Each row below holds a small network's activations on one input, seen along a few directions.
Each table varies a few parts of the input and shows all the possible inputs, shuffled.
Descriptions start from the smaller parts, as in this example, which fits no table here: ring(5) and (point or line(9) or (values(2) and line(6))).
Shared parts are said once, and a part with two or three values counts as separate values.
In the rows, zero is written as 128.

Other details of the inputs shift rows strongly along two fixed directions, in all tables alike. That doesn't count.

A family of inputs:
x1: [ 87 105 165  57 142  74 143 156 132 136 121 238 127]
x2: [154 119 118 120 146 137 109 132 139 120 135 121 119]
x3: [143 106 104 126 131 136 117 129 143 140 129 129 141]
x4: [ 66 128 171  91 116  71 159 148 115 132 115 200 141]
x5: [ 86 153 176 126 117  92 149 129 104 121 130 154 120]
x6: [129 110 105  55 144 133 117 146 124 134 113 178 130]
x7: [ 95 161 149 174  99 110 160 115 113 112 123 101 135]
x8: [161 133 111 159 131 157 113 114 140 121 137  73 121]
x9: [132  97 119  80 152 114 110 148 139 132 125 162 129]
x10: [ 81 153 178 128 117  84 162 128 121 110 121 154 124]
x11: [159 128 101 163 122 164 118 116 136 138 137  91 132]
x12: [ 95 158 157 168  95 118 158 114 106 133 133 113 131]
x13: [150 135  98  99 135 151 116 123 119 140 124 126 123]
x14: [148 114 112 123 135 143 112 126 134 143 136 130 130]
x15: [162 136 108 160 131 158 112 114 137 125 137  89 122]
x16: [153 133 107  97 142 147 119 122 132 109 124 119 117]
x17: [119 149 125 174  99 139 138 113 109 132 134  83 141]
x18: [146 114 107 120 140 137 110 137 133 125 129 120 130]
x19: [114 136 134 141 119 121 143 130 121 119 119 118 131]
x20: [100 169 164 169 103 116 155 114 107 108 131  94 121]
x21: [152 116 117 130 142 137 114 122 152 132 133 129 123]
x22: [145 110 102 125 130 146 117 136 134 137 126 125 139]
x23: [152 118 116 130 142 138 114 125 150 128 131 132 123]
x24: [141 109 107 121 128 142 112 134 131 140 132 123 137]
x25: [ 82 151 177 125 118  90 162 131 117 109 116 153 123]
x26: [ 94 158 147 169  90 122 151 120  94 128 131 100 139]
x27: [150 111 109 131 133 140 115 124 145 144 135 131 132]
x28: [150 115 109 127 135 147 116 132 135 139 131 130 131]
x29: [ 83 141 157 129 105 101 159 134 108 129 120 151 139]
x30: [143 108 108 121 140 136 120 131 145 128 121 124 131]
x31: [112 136 132 144 109 125 133 130 106 132 132 118 139]
x32: [104 127 158  98 137  98 138 140 128 113 120 168 119]
x33: [125 181 132 147 110 136 143 105 103 117 122  93 118]
x34: [144 111 103 123 131 145 113 134 132 135 128 127 140]
x35: [141 110 107 122 129 140 110 134 127 141 134 123 138]
x36: [133 111 106  57 153 129 118 143 130 118 111 167 123]
x37: [153 118 118 123 147 140 118 132 145 119 126 122 121]
x38: [100 121 153 100 127 103 142 141 120 139 125 177 126]
x39: [156 126  97 161 128 157 120 120 139 121 123  82 134]
x40: [ 97 162 155 169  93 123 151 116  97 130 138 107 128]
x41: [122 150 126 183 105 131 144 109 125 119 129  77 135]
x42: [109 133 134 139 111 121 141 130 116 134 125 126 139]
x43: [137  98 131  73 163 114 115 144 150 124 126 175 118]
x44: [126 158 141 177 112 136 144 110 122 115 129  76 123]
x45: [149 113 112 124 135 143 108 127 129 146 142 127 127]
x46: [146 113 106 122 140 140 115 134 138 124 123 120 131]
x47: [150 115 110 126 135 145 108 131 127 141 141 128 128]
x48: [152 115 117 127 143 141 114 124 147 133 129 127 122]
x49: [153 119 117 125 143 142 114 130 142 128 129 129 121]
x50: [134  95 115  87 152 121 117 147 146 130 116 159 130]
x51: [124 157 139 173 112 135 141 112 123 120 131  96 124]
x52: [152 116 118 124 142 141 108 126 140 133 136 124 119]
x53: [135  97 115  85 151 122 111 147 140 127 120 158 131]
x54: [ 84 151 178 124 118  88 152 129 109 117 128 143 120]
x55: [152 115 117 124 146 139 118 126 150 124 126 119 123]
x56: [126 158 139 173 112 135 136 107 118 123 136  89 123]
x57: [148 112 112 124 133 145 109 127 132 145 139 126 127]
x58: [160 131 100 162 123 164 113 116 130 137 140  89 132]
x59: [106 125 159 101 136  99 131 136 120 130 130 169 117]
x60: [152 117 117 126 143 142 113 126 144 133 130 125 121]
x61: [124 158 141 181 112 130 145 106 129 115 132  80 126]
x62: [131  92 114  85 143 121 118 146 143 141 120 171 138]
x63: [ 83 145 161 127 112  94 156 131 111 120 119 142 129]
x64: [143 111 109 121 138 138 113 132 138 129 127 116 129]
x65: [ 85 152 176 125 115  94 150 130 107 121 127 155 119]
Each input here is: ring(5) and (point or (values(2) and line(6))).
- Changing only the ring(5) part turns x25 into x11. The same change can be made to x55. Which row results? => x12
- Changing only the ring(5) part turns x24 into x52. The same change can be made to x35. Which row results? => x59
- A walk changes only the ring(5) part. It starts at x36 and steps to x16. List the rest of the walk in order. => x33, x13, x6
- Which other rows does x53 become when the values(2) part takes its other values? List them by row number. => x64
- Which other rows does x47 become when the values(2) part takes its other values? List them by row number. => x45

A family of inputs:
x66: [ 90 159 131 226  55 136 149 116  72 149 147  69 164]
x67: [ 56 143 211 112 119  46 157 145 114 120 133 192 121]
x68: [194  90  95  89 174 161  75 130 154 135 143 128 106]
x69: [ 52 140 208 107 118  48 160 146 115 110 128 191 123]
x70: [104 186 173 230  92 130 168  92 122 124 138  80 116]
x71: [185  89  87  85 173 158  77 140 160 127 134 118 110]
x72: [167  59  56  12 161 161  79 158 139 170 121 197 146]
x73: [199  91  99  93 175 171  73 130 154 132 140 137 103]
x74: [ 40 128 172 118  87  65 176 155  92 158 116 213 160]
x75: [200  95  89 103 168 175  92 121 179 133 126 148 112]
x76: [ 90 174 119 211  57 146 168 103  76 148 124  73 166]
x77: [112  99 141  55 160  99 137 149 150 113 101 197 122]
x78: [112  99 148  48 167  96 121 160 126 114 115 184 113]
x79: [102 181 169 226  93 121 166  88 118 125 139  69 122]
x80: [196  94  86  98 168 163  94 121 179 136 129 139 116]
x81: [176  72  62  85 136 177  78 149 131 172 143 129 147]
x82: [ 59 157 199  98 116  59 177 131 118 115 110 193 118]
x83: [ 99 175 159 227  88 121 156 111 106  94 135  41 136]
x84: [189 147  95 189 129 179  94  99 129 123 145  23 116]
x85: [104 209 151 189  92 134 160  80  89 104 135  62 107]
x86: [102  82 146  77 164  90 133 157 156 115 105 198 128]
x87: [ 96  74 127  73 126  93 136 156 128 175 125 222 159]
x88: [189 163  77 180 124 187 104  91 132 111 138  26 115]
x89: [ 41 159 163  75  87  81 169 150  64 143 105 201 149]
x90: [185  74  80 111 178 155  94 144 187 132 123 126 126]
x91: [ 98 191 152 207  84 127 170  87 114 103 123  56 123]
x92: [190 105  69  75 172 167  87 133 163 116 127 120 112]
x93: [183 134  92 210 129 172 114 100 161 125 135  36 132]
x94: [190 162  71 176 124 191 111 105 134  98 131  17 123]
x95: [ 51 151 192  95 115  61 185 146 118  93  95 186 129]
x96: [ 92 156 137 220  52 136 152 113  77 155 157  66 163]
x97: [197  77 100 115 177 160  74 132 168 137 148 149 115]
x98: [ 99 206 141 193  87 133 169 102  90  82 117  38 124]
x99: [185 137  97 214 129 168 112  97 159 135 138  40 128]
x100: [174  75  58  90 140 176  75 155 126 167 134 133 148]
x101: [ 67 180 199  84 118  78 172 128  94 105 117 201 101]
x102: [ 99  88 121  54 124 104 140 150 123 168 114 216 158]
x103: [ 52 152 199  88 123  60 169 156  95  96 109 173 120]
x104: [114  93 166  74 161  83 116 146 140 133 138 210 115]
x105: [188  72  85 109 179 151  79 147 170 125 137 122 127]
- Changing only one part turns x94 into x105. The same change can be made to x98. Which row results? => x83
- What do these inputs look like to the network? => ring(5) and (values(2) or line(6))
- A walk changes only the line(6) part. It starts at x86 and steps to x90. List the rest of the walk in order. => x93, x99, x79, x70
- Which other rows does x75 become when the ring(5) part takes its other values? List them by row number. => x70, x73, x97, x101
- Which other rows agree with x71 in the ring(5) part? List them by row number. => x68, x73, x78, x81, x84, x100, x103
- Which other rows does x87 become when the values(2) part takes its other values? List them by row number. => x74

A family of inputs:
x106: [170  75  83  93 159 150  99 141 166 147 122 151 137]
x107: [136 146  97 184  83 169 126 110  95 158 146  69 150]
x108: [ 78 156 174 112 122  83 160 133 106 109 116 153 118]
x109: [154 120 117  86 164 134 107 137 139 107 120 131 109]
x110: [169 117  85 184 123 170 109 115 145 134 137  53 140]
x111: [174  81  89  89 168 149  92 147 161 127 123 145 128]
x112: [ 87  87 151  44 138  80 134 161 131 151 121 250 139]
x113: [ 86 166 156 201  77 113 159 114  99 129 135  93 148]
x114: [165 115  75 171 108 181  97 122 114 159 149  67 149]
x115: [112 180 200 217 120 102 158  97 138  93 143  77  95]
x116: [ 78 163 173 105 117  87 164 123 108 113 115 164 117]
x117: [ 81 168 179  93 123  91 162 127 101 102 115 159 107]
x118: [176  89  85  85 163 156  96 139 161 134 122 153 127]
- What do these inputs look like to the network? => point or (values(2) and line(6))
